Each row below holds a small network's activations on one input, seen along a few directions.
In each table, some parts of the input vary, and every possible input appears once, in random order.
Descriptions start from the smaller parts, as in this example, which fits no table here: line(4) and (point or ring(9) or (values(2) and ring(8))).
Shared parts are said once, and a part with two or three values counts as separate values.

Other details of the inputs vary at random and push rows far along two fixed directions, the same in every table; ignore that.

Rows:
r1: [ 15  20  16  11  16  20  10 -14   8  -4  -5  -6 -16  24]
r2: [  1 -19  32  -1 -11   2   7 -13   3  13 -12  -5 -11  12]
r3: [-14   9   0   4   6   0  23  17   2  -2  -8 -12 -25   2]
r4: [ -2 -19  26  11   1  -3 -15 -21 -24  -6  -2   0   6   7]
r5: [ -1  13 -13   9  -2  -2   8  12  -5 -24 -11  14 -36  21]
r6: [17  8  9  4  5 13 -6 -7  6 14 -8 -8 -7 -8]
r7: [ -1   9 -15   1  11   4  14   7   8 -15  19  -2 -20  10]
r8: [ 11  18 -12   2  -2   8  -6   4   7   5  -1  -2   1   2]
r9: [ -9 -10  -5 -10 -20 -12 -18  -6  -7  14  13   6  54 -22]
r10: [  1  -6   9  12   8   0   1  -6  -9 -21   3  -2   0   8]
r11: [ -7 -27  46  -2  14   4 -25 -43  -3  15  -1 -24  27 -23]
r12: [  7   4   3  -2  -7 -12   5   8  -3 -10 -13  11 -20  25]
r13: [  5  17 -17  10  11   7  13  -1   6  -6  10  -1   1  15]
r14: [  1  14 -26  -4 -23   3  35  19  19  -4  -1   2 -32   8]
r15: [  7 -16  55   5  21   9 -24 -40  -3  10  -8 -12  14 -16]
r16: [  3  -9   0 -11  -2 -17  -8   3  -5   3 -14  11   0  -2]
r17: [  6  15 -23   0  15  11  20   6  11  -5  17  -3 -15  15]
r18: [  1   5 -23  -4 -13  -5  28  29   9  -7  11  16 -29  28]
r19: [ 12 -11  54   6  -7  24 -24 -34 -11  21  -9 -11  24  -8]
r20: [ -7   9 -48 -16 -11  -4 -19  19   9  16   1  13  37 -43]
r21: [  0  31 -32   5   7   0  17  20  20 -25   4   9 -26  17]
r22: [ -2   6  -5   9  10  -3   0  -4   3 -11  13   0   8   5]
r23: [  7   2   7   7  12   4   8   1   4 -20 -11   5 -26   1]
r24: [-16  -6 -41 -26 -19 -16 -10  18   3  11  23  11  44 -31]
r25: [-10 -19   4  -3   7  -3  -8 -10   0  -9  -5 -11   7 -18]
r26: [ -1  -7   1   3   4  -4 -10  -3  -7  -8 -13  12 -16  -6]
r27: [ -1  12 -43  -1  -5  -8 -12  15   3   7  15   0  29 -13]
r28: [-14   6   1   9   8 -10   3  13 -13  -1   5  -4  14  -1]
r29: [  0 -21  17  -2  -5 -20 -16 -11 -20   4  -1   3  22   8]
r30: [  9   3   7   1  -9  -3  14   9  10   3 -13  16 -25  17]
r31: [ -8 -20   5  -5  11  -2 -11  -7 -11 -12  11  -6  13 -11]
r32: [-12   1 -52 -20  -6 -11 -20  12  12  19   5  -9  37 -40]
r33: [  1  -9   6   5   2   4   9   0 -14 -15   3   2 -35  18]
r34: [-19 -14 -51 -29  -7 -36 -17  25  -9   1  14  14  32 -19]
r35: [  9 -23  42   0   7  15 -27 -35 -16  27  10 -24  32 -17]
r36: [  7 -12  34   3 -10  23  -3 -26  -3  22  -8 -19   2 -11]
r37: [ 19  16  10  22 -14  24  24   1   1  -4   3  -2 -27  25]
r38: [  8  -6  24  11 -11  -1  13  -3  -3   1   0   8 -10  33]
r39: [-10  -2  21   3  13   1   9   8 -13   2   8 -11  -8   3]
r40: [  5  12 -12  -5  19   5  -5  -8  11   8  -4   0  13 -13]
r41: [ -8 -11 -20 -17 -12   2 -23   2  -7  21  19  -1  46 -35]
r42: [  0 -10   1  -6  -8 -11  12   3  -1  -2 -13  -3 -26  12]
r43: [-15  10 -45 -21 -22 -17 -15  22  10   5   8  20  45 -27]
r44: [  5 -15  35  13   1  11  12 -21  -9 -10 -17 -12 -49  19]
r45: [  0   1   2  -5 -13  -9  -2   9   6   2  -7  16   5  14]
r46: [ 17  15  11   5 -14  13  27   4  14  -1  -9   8 -36  14]
r47: [  5 -19  47   1  18  18 -13 -45  -2  22  -6 -28  19  -9]
r48: [-13  19 -25  -1  12 -11   9  33   5  -4  -6   8  -8 -13]
r49: [-8 17  7  8 10 -2  7 18 -3 -6 -7  0 -8  7]
r50: [  0  17 -25   6   5  -1  11  22   8 -33  -4  11 -24  14]
Description of these inputs: ring(5) and (point or ring(9)).
Question: The inputs of r14 and r43 match in every part but the ring(5) part. If r36 is changed in the same way as r14 into r43, which row does it become?
Answer: r19
Question: The inputs of r23 and r10 match in every part but the ring(5) part. If r46 is changed in the same way as r23 into r10, which row does it become?
Answer: r9
Question: Change only the ring(9) part in r17. List by row number the other rows that result.
Answer: r7, r18, r24, r31, r33, r34, r35, r41
Question: A walk changes only the ring(5) part. It starts at r3 and steps to r39. List the rest of the walk in order.
Answer: r28, r49, r48

Rows:
r51: [  1 -12  25   4   9   4  -6 -21  -5   4  -2 -13   2  -1]
r52: [ -3 -30  39  -4  -4  -7 -24 -24 -20   8  -3  -1  26  -2]
r53: [ 5 -5  9 -1 -4  8 -1 -7 -2  0  5 -2  3  1]
r54: [  4 -12  31   2  -2   5  -2 -19  -4  13  -3 -12   3  -1]
r55: [  7 -11  26   0   0   9  -5 -20  -5   9   2  -4   6   4]
r56: [  1  -6   7   1  -3   4   1 -10  -1   6   4  -4   2   6]
r57: [ -7   3 -12   2   2  -1   4   7  -1  -3   9  -3   6  -2]
r58: [ 16  14   7  16  -8  19  35   5   8 -15   1  -5 -54  38]
r59: [ 18  20  11  15  -5  16  36   7  12  -9 -11   4 -52  37]
r60: [  0   2 -16  -7  -5  -3   4  12   7   5   3   3   4  -7]
r61: [ 15  22  12  16   1  14  32   7  13 -14 -12   0 -56  32]
r62: [  0  10 -18   0  -8  -2  -1   8   5  -4   3   8   7   0]
r63: [ -5   0  -8  -7   0   0  -3   3   2   0  -1   1   2 -13]
r64: [  8  -9  25   6  -3   9 -10 -18  -9   9  -1  -5   6   4]
r65: [  3 -11  32   0   6   8  -7 -18  -3   9  -4  -9  -2  -5]
r66: [ -9   8 -30  -3   1  -7   5  18   6  -5  11   0   6  -2]
r67: [ 1  3  7 -2  3  2 -1 -2  0  4 -7 -3 -3 -2]
r68: [ 21  21   9  15  -5  17  32   4  11 -15  -5   3 -51  41]
r69: [ -6 -10  15   2   2 -10  -1  -2 -14  -6   1   5   1   9]
r70: [ -1   3 -14  -3  -6  -2  -2   9   0   7  -2   4   6  -7]
r71: [ -3   7 -11   3   3  -2  -2   9  -2  -1   7   2   5  -1]
r72: [ -4  10 -41  -9  -7 -12   2  25   9   5   3  10   8  -9]
r73: [-1 -6 17  3  6  6 -5 -8 -6  3  7 -5 11 -4]
r74: [  2 -11  17   3   9   5 -10 -17  -5   3   0  -6   4  -8]
r75: [ -5   7 -15  -5   4  -4   3   9   2  -3  10   2   7  -3]
r76: [ -6  -7  -8  -3   1 -18  -3   6  -6 -13  -3   5  -4   1]
r77: [  3  -5  30   4   3   7  -9 -18  -3   5 -10  -4   3  -5]
r78: [ -3  12 -28  -4  -9  -6   3  17   9  -1  -1  11   5  -7]
r79: [ -3   9 -17  -2   4  -4  -1  11   0  -1   7   2   8   0]
r80: [ -4  13 -28  -1   2  -7   1  19   8  -6   7   8   9  -1]
r81: [  3  -5  13   1   7   4 -10 -13  -7   0  -5  -6   7  -6]
r82: [ -9  -4 -23  -9 -11 -19   2  19  -2  -5  -1  15   1  -1]
r83: [ -9   5 -34  -4   2  -6   4  12   4  -9   3   1   0  -8]
r84: [ -4   3  -8  -4   0   0  -7   5   0   2  -5   0   3 -10]
r85: [ 3  3  5  5  6  1 -3 -7 -1 -4 -5  0 -1 -2]
r86: [ 4 -2  7 -1 -5  5  3 -2  0  6  0 -1 -2 -4]
r87: [ -3  -1   6   3   4   0 -11  -5  -4   2   2   1  22  -7]
r88: [-14  -4 -23  -8  -5 -19  -2  19  -1  -9  -4  13  -3  -3]
r89: [ -3   7 -30  -6   6  -7  -2  13   5  -5   1   4   3  -6]
r90: [-7 -1 -8 -6  0 -4 -1  3  4  3 -1 -5  3 -9]
r91: [  2  -2  -5  -4  -3  -2 -10  -3  -1   7   4   1  14  -2]
r92: [ -9  -1 -24 -10  -9  -8  -2   9   2   6   4   1  17 -17]
r93: [ -2  -2  -4  -3   7  -6 -13  -4   3   0  -2   2  18 -11]
r94: [ -1 -14  28   3   3   9  -6 -19  -6   8  -7 -12   1  -5]
r95: [  5 -12  26   2  11   6  -7 -20  -4   4  -1  -8   1  -2]
Question: What do these inputs look like to the network?
Answer: ring(5) and (point or (values(2) and line(4)))
Question: The inputs of r93 and r61 match in every part but the ring(5) part. If r76 is changed in the same way as r93 into r61, which row does it become?
Answer: r88
Question: The inputs of r70 and r81 match in every part but the ring(5) part. If r72 is changed in the same way as r70 into r81, which row does it become?
Answer: r89
Question: Change only the ring(5) part in r53. List by row number the other rows that result.
Answer: r63, r73, r74, r86
